Each row below holds a small network's activations on one input, seen along a few directions.
In each table, some parts of the input vary, and every possible input appears once, in random order.
Descriptions start from the smaller parts, as in this example, which fits no table here: line(6) and (point or line(9) or (values(2) and ring(5))).
Shared parts are said once, and a part with two or three values counts as separate values.

Other details of the inputs vary at random and push rows far along three fixed directions, the same in every table; ignore that.

Rows:
R1: [ 17  23  -5  28 -24 -37  35  -2  -4 -11 -21  17]
R2: [  9   2  14   1 -23 -19  -7 -32   2 -22 -26  13]
R3: [  7  19  17  -5  16  25  -3 -24 -17  20   8 -24]
R4: [-28 -50  16 -30 -22   2 -47   7  34  18 -58   1]
R5: [  8 -13  27   8 -24  -3 -10 -44   8  14 -30  -7]
R6: [ 20  32 -10  18   7   2  38  -6 -22 -16  29  -2]
R7: [  7  15   3  -3   7   3  -4 -12 -14 -13  13   5]
R8: [-14  24  -5 -17  16 -11  22  48  -9  11 -15   3]
R9: [-18  29 -16 -14   7 -26  13  48  -3  18  -5   2]
R10: [  3 -17   4  11 -42 -29  -8 -33   9 -18  -8   9]
R11: [-10  15 -15 -12  15   6  -3  37   5  18  -2  -7]
R12: [-17 -27  12 -24  21  24  -9  16  -2  -7  12  -2]
R13: [-18   3  -1 -11 -33 -47  -3  24  12   7 -39  15]
R14: [-12 -42   5  -7 -15  -2 -25  10  28  16 -40   5]
R15: [ -9  19 -22   2  -8 -22  24  41   6   9   2   3]
R16: [ -8  27 -24   0  -1 -24  32  43  -5  11  12   1]
R17: [  9  -3  -2  16  17  13 -12 -17   2  -8  31  -4]
R18: [ 11  -2   2   9  13   6   0  -8 -11 -12  20   9]
R19: [  7 -16  11   8  10  15  -4 -22   3  -6   0  -1]
R20: [ 19  21 -20  19  -4   8  14  -9  -3  -8  26  -9]
R21: [ 11 -10   8  12 -33 -16  -1 -36   0 -25  -4  13]
R22: [-22 -24  11 -27  17  29 -27  15   9  15 -17 -10]
R23: [-17 -12  15 -24  25  37  -3   8  -8  30  14 -28]
R24: [ 16  23   4  14 -28 -22  14 -29   2 -12 -32   6]
R25: [-14  -7  -3 -16  11  10  17  30   2  12  -4  -4]
R26: [-16 -14  -3 -16   4  -1  -2  22  -2   2   9   4]
R27: [-16 -28   7   0 -14 -22 -18   0  18   2 -18   8]
R28: [ 10  22  -4  -2  23  15  -5 -12 -22 -10  35  -3]
R29: [ 11  29  -8  10  10   5  -3 -13  -6  -8  26  -6]
R30: [  6 -21   4   0  11  40 -11 -32  -4  -9  21 -12]
R31: [  4  27 -29   9  15  -5  24  51   1  19   7  -1]
R32: [ 12 -10   3  11  14  26  -6 -20  -3  -2   8  -5]
R33: [ 12   1  -2  23 -35 -41   3 -18   6 -13 -13  16]
R34: [ 19   3  -2  15  19  14  -5 -24 -17 -16  40   3]
R35: [-11 -26  -5 -16  11  29 -14  18   9  14   4 -12]
R36: [ 12 -13  14   8  16  16  -8 -24  -7 -19  16   5]
Description of these inputs: values(3) and (point or ring(11)).
Q: The inputs of R23 and R3 match in every part but the values(3) part. If R20 is changed in the same way as R23 into R3, which row does it become?
A: R11
Q: Which other rows agree with R27 in the values(3) part? List them by row number.
A: R1, R5, R14, R17, R18, R19, R31, R32, R33, R34, R36
Q: Change only the values(3) part in R32. List by row number the other rows that result.
A: R22, R30
Q: Change only the values(3) part in R16. List by row number the other rows that result.
A: R9, R27
